Read these off the table that follows. Indices start at 0.
1) Read off the entry directly above the largest entry.
2) Read off the entry at row 1, column 0.
3) Read off the entry just left of the largest entry.
4) Read off the entry in the bottom-left corner.
5) Read off the entry at row 0, column 1.
6) Read off the entry in row 2 and column 1.
7) Read off the entry at row 1, column 2.
8) Read off the entry in row 2 and column 0.
[[6 5 6 6 6 6 6 6 5 5 4]
 [1 8 3 2 4 3 2 2 9 7 5]
 [7 4 6 7 6 6 6 6 3 4 5]
 [4 3 4 3 1 3 5 4 3 6 7]
 [5 3 5 5 4 4 6 5 3 5 6]]
1) 5
2) 1
3) 2
4) 5
5) 5
6) 4
7) 3
8) 7
